A small network was trained on invented records. Each row is its activation on one of them, seen along a few directions.
Here are examples, each followed by its value of one field, NUBIV.
Other fields move the rows too, some of them a lot.
Random noise pushes rows far along 5 fixed directions. That doesn't count. These rows show it; they differ only by the noise:
|  279 |  -60 | -107 |  114 |  -51 | -167 |   29 | -155 |   20 |  191 |  -61 |   50 |   61 |  187 |  -86 |  129 |   87 |  248 |  180 |    0 |   75 |  -62 |  -20 | -336 |  159 |  220 | -118 |
|  186 |  -91 |   13 |   13 |  220 |  190 | -244 | -430 |   79 |  305 |   49 | -166 | -350 | -468 |   36 |  108 | -345 | -152 |  499 | -409 | -122 |  219 | -476 | -149 |  237 |  159 |  133 |
|  -22 |  192 |  456 |   29 |  128 |  205 |  -11 | -119 |  -88 |  -78 |   27 | -100 |  196 | -300 |   45 |   -1 |   12 |  -67 |  -64 |  220 |  -18 |   11 |  287 |  420 | -223 |  285 |  -54 |
|  190 |  218 |  115 |  211 | -276 | -404 |  280 |  115 |  -37 |  -26 | -171 |  281 |  411 |  560 |  -75 |  203 |  510 |  517 | -327 |  710 |  140 | -424 |  847 |   47 | -204 |  271 | -426 |
| -106 | -197 |  165 |  101 |  232 |   18 |  176 |  401 | -168 |  -85 |   93 | -329 |  458 | -169 | -126 | -309 |  -27 | -167 | -170 |   63 |  261 |  251 | -265 |  254 |  268 |  128 |  306 |
|  119 | -267 |  -76 |   57 |  -93 | -135 |  184 |  162 |  -37 |   -5 |  -36 |   29 |  351 |  188 | -104 | -131 |  106 |  243 |   49 |   32 |  277 |  -95 |  -29 | -284 |  160 |  218 |  -53 |
|  395 |  290 |   58 |  238 |  182 | -152 |  -21 | -228 | -173 |  202 |    6 | -209 |  275 |  347 | -237 |  209 |  256 |  119 |  -37 |  104 |  -15 |  241 |  -83 | -181 |  165 |  310 |   -2 |

|  135 |  138 |  307 | -253 |   35 |  471 | -209 | -595 |   58 |  147 |   75 |  -69 | -151 | -108 |  153 |   33 | -195 |   42 |  319 | -464 | -147 |  -34 |  141 | -113 | -167 |  341 |  -17 |
suta
|  -57 |  313 |  159 |  195 |  108 |    1 | -198 | -212 |  161 |  179 |  -31 |  156 | -545 | -480 |  250 |  335 | -147 | -124 |   31 |  254 | -287 | -114 |  398 |  468 |   -3 |  -48 |    5 |
tofak
| -228 | -529 | -246 | -302 | -273 |  158 |  161 |  289 |  -59 | -258 |   29 |   56 |  298 | -136 | -241 | -444 |    7 |  -73 |  151 | -323 |  253 |   31 | -453 | -508 |  -27 |  -14 |   30 |
vog
|   56 |  146 |  247 |  159 |  295 |   11 |   51 |   71 | -170 |    9 |   67 | -256 |  355 |  -18 |  -30 |  -53 |   88 |  -52 | -231 |  199 |   34 |  204 |   75 |  403 |  173 |  244 |  188 |
tofak
| -216 |  -57 |  225 | -456 | -220 |  264 |   57 | -207 |  138 |  -91 | -192 |   73 |  199 |  348 |  -30 | -144 |  130 |  319 | -295 |  322 |   10 | -460 |  470 |  174 | -596 | -166 | -436 |
linap
|  312 |  363 |  218 |  -17 |   84 |  108 |  -12 |  -37 | -182 | -170 |  155 | -248 |  608 |  372 | -129 | -125 |  392 |  390 | -394 |   82 |  107 |   81 |  367 | -135 | -335 |  380 | -276 |
bil
|  250 |  230 |  -70 |  -80 |  129 |  125 |  -19 | -225 |   -5 |   55 |  169 | -186 |  115 |   73 | -111 |    8 |   38 |  132 |  -71 | -236 |  -59 |  168 | -190 | -249 |  -71 |  -19 | -136 |
rafo
|  163 |  111 | -147 |   33 |  382 | -246 |  -26 |  150 | -284 |  189 |   20 |  -76 |   39 |  253 | -311 |   83 |  -90 |  -62 |  206 | -272 |  -40 |  319 | -405 | -255 |  397 | -113 |  214 |
bivu
| -145 | -178 | -407 |   13 | -287 | -318 |   60 |   30 |  400 |  105 | -219 |  278 | -511 | -215 |   80 |   52 | -261 |   69 |  176 |  -15 |    8 | -336 |  234 |   -1 |   40 | -343 | -223 |
mobi
|  200 |   85 |  -92 |  137 |  177 | -140 | -133 |  -89 | -277 |   83 |  111 |  -99 |  -63 |  -44 |  -49 |  -51 |   31 |    1 |  151 | -218 |   96 |  172 | -269 | -135 |  323 |   44 |  112 |
bivu
|   -8 | -517 | -146 | -101 |   91 | -200 |  162 |  293 |  278 |  413 |   21 | -322 |   30 |  478 |  105 | -404 | -150 |  426 |  -71 | -101 |  237 | -341 |   50 | -112 |  619 |   33 |  116 |
suta
|  418 |  307 | -154 |  124 |  104 |  -29 |  -73 |  -73 | -207 |  -51 |  203 |  -82 |  359 |  201 | -160 |   81 |  101 |  103 |    1 | -252 |    8 |  376 | -124 | -423 |  -12 |  129 |  -43 |
rafo
|  245 |  176 | -124 |  -35 |  -18 |  -19 | -169 | -298 |   -1 |  184 |  -60 |   71 | -254 |   75 |   30 |  124 |   56 |    8 |  153 | -121 | -269 |  182 |  -45 | -145 |  128 |  218 |  -61 |
vog
| -261 | -275 |  102 | -262 | -282 |  151 | -106 |   -9 |  316 | -249 |   55 |  483 | -537 | -560 |  553 |    3 | -441 |   90 |  474 |   18 |   -8 | -418 |  397 |  196 | -365 |   82 | -198 |
lek
| -248 |   22 |  186 | -218 |  137 |  247 |  202 |  332 |   33 | -360 |   35 | -205 |  356 | -231 |  -91 | -309 |  -88 | -210 | -136 |   61 |  114 |   60 |  -36 |  348 | -127 | -251 |  -10 |
mobi
|  -19 |   25 |   35 |  291 |   85 | -353 |   35 |  171 |   10 |  130 |    7 | -119 |   -5 |  146 |   74 |  -29 |  -18 |   24 | -153 |  104 |   10 |   98 |   32 |   30 |  304 |   -4 |  102 |
lek
| -259 |   52 |  416 | -362 |   63 |  623 | -148 | -243 |  -73 | -197 |   10 | -196 |  282 |  -95 |    7 | -223 |  -37 | -117 | -141 |   12 |  -97 |    8 |  -49 |  304 | -525 | -182 | -132 |
linap

Which value of NUBIV does each new row have?
|   88 |  530 |  137 |  -37 |  163 |   61 |  -65 | -266 | -214 |   69 |  -23 | -291 |  188 |  462 | -318 |  272 |  254 |  -43 | -348 |  408 | -224 |  270 |   34 |  201 | -337 | -200 |    1 |
linap
|  157 |  534 |  -30 |   69 |  455 | -112 |  -64 | -206 |  125 |  355 |  -34 | -562 |  -75 |  268 | -254 |  167 |  108 | -145 | -292 |  102 | -258 |  348 | -282 |  331 |  199 | -278 |   48 |
mobi
|  189 |  -26 | -283 |  401 |   22 | -268 |  111 |  231 | -197 |  111 |  115 |  -35 | -105 |  106 |  -97 |  173 |  131 | -251 |  -71 | -113 |   68 |  299 | -162 |  -12 |  290 | -138 |  248 |
suta
| -155 |  -93 |  178 |   90 |   12 |   34 |   27 |  166 |  177 |   25 |  -54 |  -59 | -247 | -502 |   86 |   51 | -287 | -149 |  124 |  -69 |  -77 |    6 | -230 |  402 |  108 | -161 |  181 |
tofak
|    5 |  245 |  311 |  182 |  109 |   53 |  -87 |  -52 | -200 | -203 |  129 | -150 |  334 |  102 |  -30 |  -47 |   95 |  -82 |  -91 |    3 |   -4 |  290 |    3 |  -74 | -124 |  285 |  -26 |
lek
|   60 | -623 | -654 |  -20 | -606 | -354 |  190 |  197 |  267 |  -77 |  -70 |  572 | -252 | -113 |  204 | -191 | -234 |  494 |  413 | -358 |  358 | -495 |  211 | -814 |   74 |   -2 | -318 |
rafo
| -323 |  -61 |  404 |  -35 |  -77 |  216 |  263 |  528 | -216 | -400 |  151 | -147 |  679 |   38 |  -30 | -389 |  158 | -123 | -379 |  176 |  317 |  -24 |  364 |  368 | -163 |  133 |  114 |
suta
| -141 |  140 | -184 |  217 |  245 | -318 |  -60 |  302 |  -71 |  362 |  -24 |   31 | -347 | -106 |   33 |  146 | -166 | -178 |   59 |   14 | -111 |  113 | -139 |  330 |  150 | -292 |  159 |
bivu
| -182 |  274 |  308 |  217 |  189 | -117 |   10 |   63 |  -29 |   18 |   27 |  -38 | -144 | -289 |  382 |  156 |  -71 |  -17 | -253 |  374 | -180 |  -73 |  644 |  537 |   40 |  165 |   19 |
lek
